Each row has a name. After each piece below comes the name of the row it's from, unless a question asks for something else. Each question is about the rows just above it. Some pieces are copies with a little noise.

nodu: .67 -.03 -.56 .17 -.25 .09 -.36 -.66 .60
notaz: .10 -.08 .05 -.29 .00 -.58 -.39 -.06 -.02
kiso: -.59 -.26 .02 -.53 -.02 .29 .01 .27 .10
deket: -.36 .15 .04 .13 .59 -.45 .58 .21 -.32
Pena: .39 .16 -.01 .08 .23 -.22 -.42 -.42 .15
Kurir: .47 -.30 -.69 .46 -.57 .39 -.52 .05 .57
togi: .44 .32 -.54 .06 -.46 .13 -.19 -.55 .45
sez: .55 -.14 -.15 .55 .26 -.10 -.44 -.28 .56
zosa: -.07 -.14 -.29 .23 .24 -.82 .50 .58 -.13
Kiru: -.55 .08 .12 -.24 .87 -.61 .52 .32 -.25
liku: -.66 -.24 -.38 -.49 -.46 -.03 .51 .28 -.05
doram: -.32 -.14 .28 -.60 -.33 .18 .18 .58 -.34
-.58 -.26 .02 -.54 -.02 .28 .02 .27 .09 : kiso
Is -.38 -.49 -.46 printed in one of the named rows, side by side and in this order? : yes
Is -.14 -.29 .23 .24 printed in one of the named rows, side by side and in this order? : yes

sez: -.73 .66 -.59 -.60 .63 .29 .10 -.44 .72 -.60 .59 -.49 .78 -.52 .37 -.60 .47 .62 -.25 .58 .38 -.60 -.43 .45 -.53 .78
deket: .36 -.27 -.35 -.23 -.46 .68 .76 -.35 .39 -.30 .45 .72 -.36 -.31 .52 .15 -.49 -.52 .14 -.54 -.62 -.35 -.20 .58 -.22 .25
liku: -.54 .61 .01 -.12 .68 -.62 -.73 .81 -.02 .10 -.26 -.59 .72 .07 -.32 -.58 .66 .76 -.79 .70 .53 .16 -.60 -.51 .06 .50
nodu: .59 .04 -.29 -.25 -.25 .58 .76 -.33 .22 -.16 .22 .77 -.31 -.36 .45 .25 -.32 -.45 .06 -.40 -.37 -.29 -.45 .43 -.11 .16
doram: -.10 -.66 .60 .64 -.16 -.32 -.44 -.18 -.09 .46 -.20 -.53 -.01 .65 -.36 .03 .08 -.10 .78 .13 -.13 .55 .83 -.04 .46 -.29
zosa: -.08 .60 -.68 -.72 .67 .55 .58 -.68 .59 -.74 .47 -.17 .53 -.79 .36 -.11 .63 .45 -.31 .56 .60 -.61 -.86 .48 -.71 .36
-.72 .63 -.60 -.63 .65 .28 .13 -.43 .71 -.60 .60 -.49 .78 -.49 .38 -.61 .47 .61 -.24 .60 .37 -.61 -.45 .47 -.53 .78 : sez
.59 .04 -.29 -.24 -.25 .58 .76 -.33 .22 -.17 .23 .78 -.29 -.37 .45 .25 -.33 -.44 .05 -.40 -.37 -.30 -.45 .43 -.12 .16 : nodu
Is .53 .70 -.79 printed in one of the named rows, side by side and in this order? : no

liku: -.40 .28 -.27 -.32 .43 -.11 -.12 -.16 .07 -.06 .07 -.61 .04 -.10 -.24 -.11 -.21 .33 -.41 -.21 -.42 .31 .24 -.18 .18 -.53 .19 -.30 .04 -.33 .29 .37 .02 .26 -.07 -.03 .24 -.19 -.13 -.04 .12 .16 .18 .62 .20 .21 .10 .19
Pena: -.57 .34 -.20 -.16 .34 -.20 -.22 -.22 .05 -.18 .02 -.54 .07 -.14 -.23 -.08 -.15 .22 -.37 -.12 -.47 .24 .26 -.07 .04 -.54 .26 -.30 .01 -.41 .40 .30 .07 .14 -.04 .10 .23 -.13 -.14 .01 .25 .18 .13 .56 .34 .15 .06 .23
Kurir: -.69 .38 -.10 .03 .24 -.27 -.27 -.21 .02 -.24 -.02 -.44 .02 -.17 -.21 -.04 -.06 .13 -.31 -.03 -.51 .12 .22 .04 -.08 -.50 .26 -.34 -.08 -.46 .47 .23 .13 -.01 -.02 .22 .20 -.07 -.11 .03 .36 .11 .06 .46 .48 .08 .02 .26
togi: .13 .00 -.17 -.43 .48 .26 .33 .33 -.11 .48 .34 -.24 -.61 .12 -.29 -.30 -.02 .55 -.37 -.08 -.18 -.11 -.20 .00 .21 -.12 -.30 -.37 -.24 -.04 .14 .41 -.03 .32 -.12 -.14 .23 -.23 -.05 -.10 .01 .07 .19 .64 .09 .23 .12 .14
doram: .13 .00 -.17 -.43 .48 .26 .33 .33 -.11 .48 .34 -.24 -.61 .12 -.29 -.30 -.02 .55 -.37 -.08 -.18 -.11 -.20 .00 .21 -.12 -.30 -.37 -.24 -.04 .14 .31 -.12 .07 -.17 -.15 .08 -.28 .11 -.32 -.03 -.31 .10 .49 .06 .11 .12 .05
zosa: -.69 .38 -.10 .03 .24 -.27 -.27 -.21 .02 -.24 -.02 -.40 .02 -.17 -.21 -.04 -.06 .13 -.31 -.03 -.51 .12 .22 .04 -.08 -.50 .26 -.34 -.08 -.46 .47 .23 .13 -.01 -.02 .22 .20 -.28 -.11 .03 .36 .11 .06 .46 .48 .08 .02 .26
-.57 .34 -.21 -.16 .35 -.21 -.23 -.21 .05 -.18 .02 -.54 .07 -.13 -.23 -.08 -.16 .22 -.35 -.12 -.47 .24 .26 -.06 .05 -.55 .26 -.30 .00 -.40 .40 .29 .07 .14 -.03 .10 .22 -.14 -.13 .01 .25 .18 .14 .55 .35 .14 .06 .24 : Pena
-.69 .39 -.09 .03 .25 -.28 -.26 -.21 .02 -.23 -.02 -.40 .02 -.17 -.22 -.04 -.07 .13 -.32 -.02 -.52 .14 .21 .04 -.07 -.47 .26 -.33 -.08 -.46 .47 .23 .11 .00 -.01 .22 .20 -.28 -.11 .04 .37 .12 .05 .46 .48 .09 .03 .24 : zosa
Does one of the named rows hold .12 .22 .04 side by side, in this order? : yes
Among the named rows, does one hold -.43 .48 .26 next to each other, in this order? : yes
Is -.11 .02 printed in one of the named rows, side by side and in this order? : no
Among the named rows, does one hold -.29 -.30 next to each other, in this order? : yes

liku: .02 .05 .45 -.20 -.03 .15 -.06 -.05 .08 .07 .06 -.14 -.19 -.79 -.15 .57 .22 -.03 .30 -.32 -.20 .30 -.13 -.23 .39 -.04 .07 -.01 -.01
Kiru: .02 .05 .02 -.13 -.04 -.06 -.10 .23 .20 .06 .06 .07 .12 .04 .39 -.22 .01 -.03 -.52 -.11 .74 -.09 -.09 .15 -.26 -.02 -.49 -.01 -.11
nodu: .02 .05 .45 -.20 -.03 .15 -.06 -.05 .08 .07 .06 -.14 -.19 -.79 -.15 .57 .22 -.03 .30 -.11 -.20 .30 -.13 -.23 .39 -.04 .07 -.01 -.03
.03 .06 .02 -.12 -.04 -.06 -.10 .22 .21 .06 .05 .07 .11 .04 .38 -.22 .02 -.03 -.51 -.12 .75 -.09 -.10 .15 -.26 .00 -.49 -.02 -.11 : Kiru
Among the named rows, does one hold -.21 -.03 next to each other, in this order? : no
Does one of the named rows hold -.19 -.79 -.15 side by side, in this order? : yes
.01 .05 .45 -.20 -.03 .16 -.07 -.04 .08 .07 .05 -.14 -.19 -.79 -.15 .56 .23 -.04 .30 -.11 -.20 .29 -.12 -.23 .39 -.04 .07 .00 -.03 : nodu

deket: .38 .00 .32 -.13 .03 -.28 -.29 .42 .34 -.29 .27 .35
Kiru: .14 .15 .27 -.26 .03 -.22 -.36 .35 .28 -.29 .13 .17
togi: .14 .15 .27 -.26 .03 -.22 -.36 .35 .28 -.29 .25 .23
Among the named rows, does one hold -.29 .42 next to each other, in this order? : yes
Does one of the named rows hold .34 .28 side by side, in this order? : no
Is .14 .15 printed in one of the named rows, side by side and in this order? : yes
Is .15 .27 -.25 .03 -.22 printed in one of the named rows, side by side and in this order? : no
Does one of the named rows hold .13 -.29 .28 side by side, in this order? : no

sez: .65 -.71 .68 .10 -.22
liku: .49 -.34 .57 -.12 .30
Kiru: .49 -.34 .68 -.12 .30
Does one of the named rows hold .67 -.12 side by side, in this order? : no
Among the named rows, does one hold -.71 .68 .10 -.22 next to each other, in this order? : yes
.49 -.32 .68 -.13 .29 : Kiru
Among the named rows, does one hold .69 -.12 next to each other, in this order? : no
Among the named rows, does one hold -.34 .68 next to each other, in this order? : yes
Does one of the named rows hold .49 -.34 .56 -.12 side by side, in this order? : no
.49 -.34 .57 -.12 .30 : liku

Pena: .41 .68 .01 -.31 -.15
notaz: -.24 -.38 -.06 -.72 .18
doram: -.24 -.38 -.06 .67 .18
Does one of the named rows hold -.31 .01 .68 .41 side by side, in this order? : no
Does one of the named rows hold .18 -.72 -.06 -.38 -.24 side by side, in this order? : no
.42 .69 .01 -.31 -.15 : Pena
-.24 -.39 -.07 -.72 .18 : notaz
Among the named rows, does one hold -.24 -.38 -.06 next to each other, in this order? : yes

Kiru: -.12 .20 .29 .53 .17
doram: -.21 -.03 .69 -.09 -.34
zosa: -.22 .14 .83 .43 .26
kiso: .10 .34 .39 .40 .29
togi: .19 .22 .35 .56 .06
notaz: .12 .74 .06 .61 .05
deket: .27 -.32 .65 .08 -.40
nodu: -.02 -.12 .66 -.25 -.19
liku: .34 .64 .03 .46 .31
Pena: .37 -.25 .25 -.21 -.23
Kurir: -.11 -.11 .77 -.02 -.30
Among the named rows, does one hold .75 .06 .61 .05 next to each other, in this order? : no
Among the named rows, does one hold .39 .34 .10 next to each other, in this order? : no
-.11 -.12 .77 -.02 -.30 : Kurir
Among the named rows, does one hold -.30 -.02 .77 next to each other, in this order? : no
.09 .35 .41 .38 .28 : kiso
Does one of the named rows hold -.25 .25 side by side, in this order? : yes

zosa: -.44 .87 -.16 .18 .78
deket: -.44 .87 -.16 .32 .53
Kurir: -.36 .89 -.18 .26 .55
Is .53 .32 -.16 .87 -.44 printed in one of the named rows, side by side and in this order? : no
-.37 .88 -.18 .26 .56 : Kurir
-.44 .88 -.16 .18 .78 : zosa
Is .87 -.16 .18 printed in one of the named rows, side by side and in this order? : yes
Does one of the named rows hold .88 -.18 .26 side by side, in this order? : no
-.44 .88 -.16 .31 .53 : deket

notaz: -.33 -.39 .51 .60 .24 .21 .28 .44 .41 .08 -.09 .16 .19 -.63 .48 .09 -.16 -.42 -.40 -.40 .54 .15
liku: -.33 -.36 -.08 .21 -.62 -.48 -.10 -.39 -.35 .39 -.58 -.25 -.26 -.17 -.17 -.55 -.32 -.39 -.46 .47 .50 -.37
nodu: -.31 -.46 .49 .07 .57 -.29 -.37 -.46 -.04 .07 .38 -.21 -.05 -.40 .54 .17 .17 -.15 -.52 -.20 .53 .61
Does one of the named rows hold .48 .07 .57 side by side, in this order? : no
-.33 -.37 -.08 .21 -.62 -.48 -.11 -.39 -.36 .39 -.58 -.26 -.26 -.17 -.16 -.55 -.32 -.40 -.46 .47 .50 -.37 : liku
Among the named rows, does one hold -.17 -.17 next to each other, in this order? : yes
Among the named rows, does one hold .21 -.62 next to each other, in this order? : yes
-.32 -.38 .50 .58 .24 .21 .28 .45 .39 .09 -.08 .18 .18 -.60 .48 .09 -.17 -.42 -.39 -.39 .51 .11 : notaz

nodu: -.01 .16 -.17 -.01 .07 -.05 -.28 .12 .36 -.25 -.10 .38 -.14 .54 .55 -.08 -.01 -.23 -.06 -.15 -.40 .59 -.07 -.27 .05 -.10 .18 -.04 -.40 -.28
Pena: .30 -.02 -.09 -.06 .09 .37 -.31 .32 -.06 .20 -.07 .52 -.32 .14 .44 -.06 -.34 .03 -.14 -.14 -.33 .10 -.01 -.36 .20 -.23 .35 .31 -.23 .19
sez: .43 .27 -.38 .08 .24 -.06 .28 .63 -.24 -.09 -.01 .15 .09 -.21 .57 .02 -.59 -.21 -.11 .31 .11 -.39 .02 -.05 -.01 -.05 .08 -.03 -.36 -.32
Does one of the named rows hold .08 -.21 .57 side by side, in this order? : no
-.01 .17 -.17 .00 .08 -.04 -.29 .12 .39 -.25 -.10 .36 -.14 .52 .58 -.08 -.02 -.25 -.05 -.15 -.40 .59 -.04 -.27 .03 -.11 .20 -.02 -.41 -.26 : nodu
Does one of the named rows hold .32 -.05 .20 side by side, in this order? : no
Does one of the named rows hold .44 .14 side by side, in this order? : no
Is -.23 -.07 printed in one of the named rows, side by side and in this order? : no

Kurir: .07 -.11 .01 .04 .31 -.16 -.10 .07 -.05 .01 -.09 .04 .03 .07 .12 .19 -.07 .13 .17 .36 .13 .06 .19 .28 -.21 .25 .15 .10 .11 .23 .27 -.12 -.09 .03 -.13 .09 .24 -.33 .02 .08 -.06 -.47 .15 -.06 .02 -.05 -.31 -.28 .08
liku: .27 -.31 -.15 .08 .43 .13 -.11 -.12 .05 .06 -.09 -.10 -.05 .15 .67 -.07 .09 .51 .31 .23 -.20 .07 .21 -.14 .19 .07 .21 .29 -.24 -.01 .21 -.32 .06 .46 -.22 .26 .19 -.41 .25 .50 -.25 -.11 -.15 .35 -.26 .27 -.02 -.15 .32
notaz: .10 -.35 -.29 .00 .22 -.63 -.40 .08 -.17 -.25 .14 .09 -.29 -.14 .27 .11 -.05 -.02 .52 .42 .00 .25 .46 .47 -.02 .12 .33 .12 .17 .34 .21 -.20 -.02 -.01 -.17 .23 .49 -.01 -.23 .12 -.31 -.68 .03 -.27 -.01 -.10 .06 -.18 .04
.09 -.36 -.28 .01 .21 -.63 -.41 .07 -.15 -.26 .14 .09 -.28 -.14 .27 .10 -.05 -.03 .52 .44 .00 .25 .46 .48 -.03 .12 .33 .12 .15 .35 .21 -.22 -.02 -.01 -.17 .21 .48 -.01 -.23 .11 -.31 -.70 .03 -.27 .00 -.12 .04 -.17 .04 : notaz

togi: -.61 -.04 -.05 -.23
liku: .72 -.18 -.29 .00
Kiru: .08 -.42 -.41 .22
-.62 -.03 -.05 -.24 : togi
.72 -.21 -.29 -.01 : liku

